These are the activations of a small neural network, seen along a few directions. Each row is one input.
Each table varies a few parts of the input and shows all the possible inputs, shuffled.
Descriptions start from the smaller parts, as in this example, which fits no table here: one of 5 places around a ring, together with either a single point or one of 11 places around a ring or (one of 3 separate values, together with one of 4 places along a line).
Shared parts are said once, and a part with two or three values counts as separate values.

Table:
r1: [-19  -3 -13  10  -8   1 -15 -14  16 -20  -7  -2 -32]
r2: [ 11  20  35 -14  17  11  20   4   8  -1 -10 -13  17]
r3: [ -3   2 -27  -8 -25 -17 -20  -6 -22  14   6  18 -26]
r4: [ 17  23  32 -21  10   6  19   2  -1   7  -9  -8  18]
r5: [-14 -16 -29  25   0  -4 -11  -6   0  -8  14   0 -29]
r6: [ -8  12 -14 -16 -25  -7 -17 -15  -4  -2 -10   9 -33]
r7: [ -1  -2 -32   2 -19 -19 -18  -3 -28  21  16  21 -27]
r8: [ 14  -7  11  20  33   3  22  20 -12  13  22  -8  24]
r9: [ 10   4  23   8  28  10  22   8   4  -1   4 -15  19]
r10: [-17 -54  11  19   0  24  -1  13  57 -42 -23 -13  73]
r11: [-15 -22 -34  30   2  -9 -11   2  -8  -2  22   5 -27]
r12: [ 21  23  25 -27   3  -2  15   7 -18  22  -4   2  22]
r13: [ -6   7 -22 -15 -27 -12 -19 -12 -12   5  -5  15 -28]
r14: [ 14  -2  16  14  32   7  24  13  -5   8  15 -12  23]
r15: [-17 -10 -22  19  -3   0 -12 -11   9 -16   4  -2 -32]
r16: [ 26  15  13 -11  12  -9  16  15 -35  39  18   9  23]
r17: [-17   4 -10  -3 -13   1 -13 -15  12 -17 -10   0 -33]
r18: [ 20  28  32 -29   4   3  17   3  -9  15  -9  -4  18]
r19: [-43 -63 -32  27 -30  12 -36  -3  60 -54 -22   2  21]
r20: [-10   8 -14  -9 -20  -4 -15 -17   4  -9 -10   5 -33]
r21: [  8  13  32  -2  23  11  20   4  11  -3  -6 -15  19]
r22: [ 26  18  18 -20   5  -6  14  11 -27  30   7   5  23]
What is each input in this table made of?
Answer: one of 2 separate values, together with either a single point or one of 10 places along a line
A walk changes only the place on the line of 10. It starts at r7 and steps to r3. List the rest of the walk in order.
Answer: r13, r6, r20, r17, r1, r15, r5, r11
Change only the choice among 2 separate values in r19. List by row number the other rows that result.
Answer: r10

Table:
r23: [ -4   4  22  19  28   9  10  -1  16  -6   3 -13   3]
r24: [ 14  41  29 -31  12  -8  16  10 -31  32   1   6   2]
r25: [ 32  38  16 -23   8  -1  20 -12 -25  17  -1  -9 -13]
r26: [ 15  19  13 -16   4  15  17 -19   8 -12 -15 -19  -7]
r27: [-34 -20 -63   5 -54 -11 -48 -37  12 -31 -16  12 -59]
r28: [ 13  -2  11 -31 -32   8  -5  -6  19  -9 -29   3  38]
r29: [  4  28  22  -8  20   4  15  -1  -4   0  -2 -14 -21]
r30: [ 25  41  27 -42  -1  -9  13  17 -37  44   7  17  11]
r31: [  4 -39  -6  10  -5   7   2  21  14  -6   3   4  55]
r32: [-46 -38 -52  35 -31 -12 -53 -12  28 -24   5  22 -49]
r33: [ 12  22  25   9  32  -4  13   8 -13  22  16  -2  -3]
r34: [-40 -56 -76  46 -25 -10 -38 -10   6 -26  16  11 -36]
r35: [  4 -18  -3  27  31  12  23   6  -1  -8  16 -20  12]
r36: [ 5 12 21 20 31  3 12  3  5  6 14 -9 -9]
r37: [ 32   4   2  -3  17 -11  23  23 -53  50  33  10  34]
r38: [ -8 -17  20   3  -5   2 -11  11  26  -3 -12   9  47]
r39: [ -8  -3  21 -29 -20   6  -7  12  26  -9 -26   9  35]
r40: [ 19  -1   1  20  33  -2  28  16 -28  20  30  -7   8]
r41: [ 16  24  27  -2  24 -12  11  14 -27  38  16   8  13]
r42: [-10  -6  23  13  17   7   2   7  22  -7  -6  -6  20]
r43: [  0 -36  -4  18  11  12  11  14  14 -15   2 -12  44]
r44: [ 12  10  13 -19  -7  12   8 -13  11 -15 -24 -16   9]
r45: [ 13  36  26 -19  18  -3  17   7 -17  15   3  -3 -15]
r46: [-30 -20 -60   7 -54 -10 -45 -38  12 -34 -17  11 -59]
r47: [ -9   0  23 -18  -6  11   1   5  28 -20 -24  -7  22]
r48: [-10 -14  22   8   6  10  -2   9  35 -14  -9  -2  34]
r49: [ 11  -8  -4  32  35   7  26   6 -14   5  26 -18   1]
r50: [  8   1  13 -23 -15  14   4 -14  19 -19 -31 -13  26]
r51: [-36 -58 -74  45 -28  -8 -37  -6  14 -29  19  15 -42]
r52: [ 23  29  11 -12  10   7  18 -21 -12   2  -6 -20 -19]
r53: [-54 -22 -49   8 -42 -11 -47 -21  18 -32 -15  17 -56]
r54: [ 43  40  16 -48 -13  -9  15   1 -45  47   3  13  12]
r55: [-50 -22 -49   9 -42 -11 -47 -19  20 -30 -12  19 -59]
r56: [ -6  18  24 -11  16  11  14  -3  12 -12 -12 -15  -9]
r57: [  6 -26  -3  24  19  10  16  13   6 -11   9 -14  28]
r58: [ -6  10  26 -16   2  10   8   6  23 -16 -18  -6   9]
r59: [ 24  23  25 -14  11 -13   7  21 -33  51  20  19  22]
r60: [ 38  40  16 -35  -1  -9  16  -5 -39  33  -1   0   0]
r61: [ 28   2   1   6  24  -9  24  24 -39  35  32   3  22]
r62: [-47 -38 -54  37 -30 -14 -53 -17  23 -27   2  18 -49]
Changing only one part turns r60 into r41. The same change can be made to r25. Which row results?
Answer: r33
What is each input in this table made of?
Answer: one of 4 places along a line, together with either one of 2 separate values or one of 8 places along a line
Which other rows agree with r53 in the place on the line of 4? List them by row number.
Answer: r24, r29, r30, r39, r45, r47, r55, r56, r58
Change only the choice among 2 separate values in r34. List by row number the other rows that result.
Answer: r51
Change only the choice among 2 separate values in r27. List by row number the other rows that result.
Answer: r46

Table:
r63: [  6  -1  37 -24 -22  18   7  -6  51 -41 -45 -22  31]
r64: [ -6  53  -6 -55 -22 -17 -11 -36 -17  14 -21  17 -67]
r65: [-21  19 -44 -18 -37 -23 -23 -11 -40   8   8  28 -73]
r66: [ 91  57  78 -21  78  10  84  45 -75  81  44 -25  75]
r67: [  0  29  28 -49 -28   7 -12 -15  34 -21 -51   5   7]
r68: [-47 -85 -32  81  25  19 -16  22  60 -53  16 -15  24]
r69: [-11 -25 -75  27 -35 -31 -48  -7 -35  12  25  17 -63]
r70: [-39 -47 -92  69  -8 -27 -39 -16 -21   8  57  36 -75]
r71: [-26 -67 -11  44   8  12 -12  10  53 -49 -10 -23  42]
r72: [ 83  58  79 -11  74  11  92  48 -73  77  37 -18  80]
r73: [-21 -30  20   6   1  25   0 -13  55 -39 -32 -17  51]
r74: [ -9  40  17 -51 -34  -2 -21 -22   9   3 -27  17 -30]
What is each input in this table made of?
Answer: either one of 2 separate values or one of 10 places along a line
List by row number the other inputs of the same sort as r64.
Answer: r63, r65, r67, r68, r69, r70, r71, r73, r74

Table:
r75: [ 46  55  81 -28  65 -10  55  54 -55  71  27  -2  62]
r76: [ -2  50 -10 -36 -17   5  13 -36 -16  -5 -16  -4 -79]
r77: [ -5  -6 -27  -4 -38 -23 -41  -7  -4  10 -11  27 -17]
r78: [ 10 -11  -2  37  44  30  31  -9  16 -26   7 -46   1]
r79: [-16 -12 -12  -3 -31  -6 -38 -11  11   8  -5  26   5]
r80: [  0 -42 -48  31  -9  -5  -8   2 -11   0  30   6   3]
r81: [  1  22 -24 -43 -34  -6 -16 -26 -20   4 -14   5 -46]
r82: [ 67  71  92 -40  42  -7  48  23 -50  77   3   2  68]
r83: [ -8 -50 -42  37  -4  12   3   1   1  -5  16  -1  20]
r84: [ 82  37  48 -13  71   1  77  30 -73  74  38 -20  70]
r85: [-34 -26 -15  14 -11  -8 -30  21   5   3  20  25  -2]
r86: [  7  12 -32  31  16  -3  14 -23 -26   4  38  -9 -69]
r87: [  9   0 -34 -36 -62 -10 -21  -5 -15  -7 -12  26 -19]
r88: [-19 -18   0  12 -30  -2 -27  -6  24  -7 -18  20  21]
r89: [ 80  74  83 -77  22   2  64  25 -60  65   2  -9  73]
r90: [ -5 -15   1 -25 -19   6  -2  -9  24 -34 -39 -13  32]
r91: [ 10 -37 -59  29 -23 -13 -16   3 -28   8  33  13 -12]
r92: [  8 -38  -7  34  24  17  22  -1  19 -23  12 -24  27]
r93: [-14 -15  11   8  -5   1 -17  -8  36 -19 -28   5  29]
r94: [ -5  -7 -22 -33 -51  -2 -19  -8  -2 -13 -14  14   4]
r95: [-26   6 -17   9  -1 -21 -27   9 -14   8  23  18 -48]
r96: [-39 -36  -9  22  -4  -1 -21  23  20  -4   5  14  16]
r97: [-12  43   6   1  -1 -10 -15 -37  -7  11  -7   6 -70]
r98: [-27  26   1  13  18 -10  -6  -3  -7   7  26  10 -76]
r99: [  3  18  39   6  20  17   0 -13  49 -21 -21 -25  -1]
r100: [-12 -19 -16 -29 -40  10  -9  -9  14 -15 -30   1  21]
r101: [-11  23 -13  -3 -20 -21 -36 -25 -14  11 -10  15 -42]
r102: [ -1  -2  15 -32 -12  23  19 -10  29 -36 -41 -22  21]
r103: [  9 -10 -51  23   4  -9  -1 -11 -29  10  32   1 -48]
r104: [-19   8  30  22  42  19  14  19  38 -30  -3 -25 -12]
r105: [ -1 -47 -26  41  17   4   7   1  10 -23   6 -17  33]
r106: [-32 -33   7  20  13   4 -14  22  32 -16   4   6  26]
r107: [ -6  -4  30   8   4   5  -2  -7  42 -25 -31  -8  22]
r108: [ 14  23  29 -28   4  30  24 -12  38 -39 -31 -34  -7]
r109: [-28 -21  27  22  24   5   0  20  31 -25  -7 -10  20]
r110: [-22 -18 -31  12 -18 -22 -29  26  -9   4  14  30 -26]
Changing only one part turns r92 into r107. The same change can be made to r91. Which row results?
Answer: r77
What is each input in this table made of?
Answer: one of 4 places along a line, together with either a single point or one of 8 places along a line
Change only the place on the line of 8 in r85. List by row number the other rows that result.
Answer: r95, r96, r98, r104, r106, r109, r110
Which other rows agree with r89 in the place on the line of 4? List them by row number.
Answer: r76, r81, r87, r90, r94, r100, r102, r108
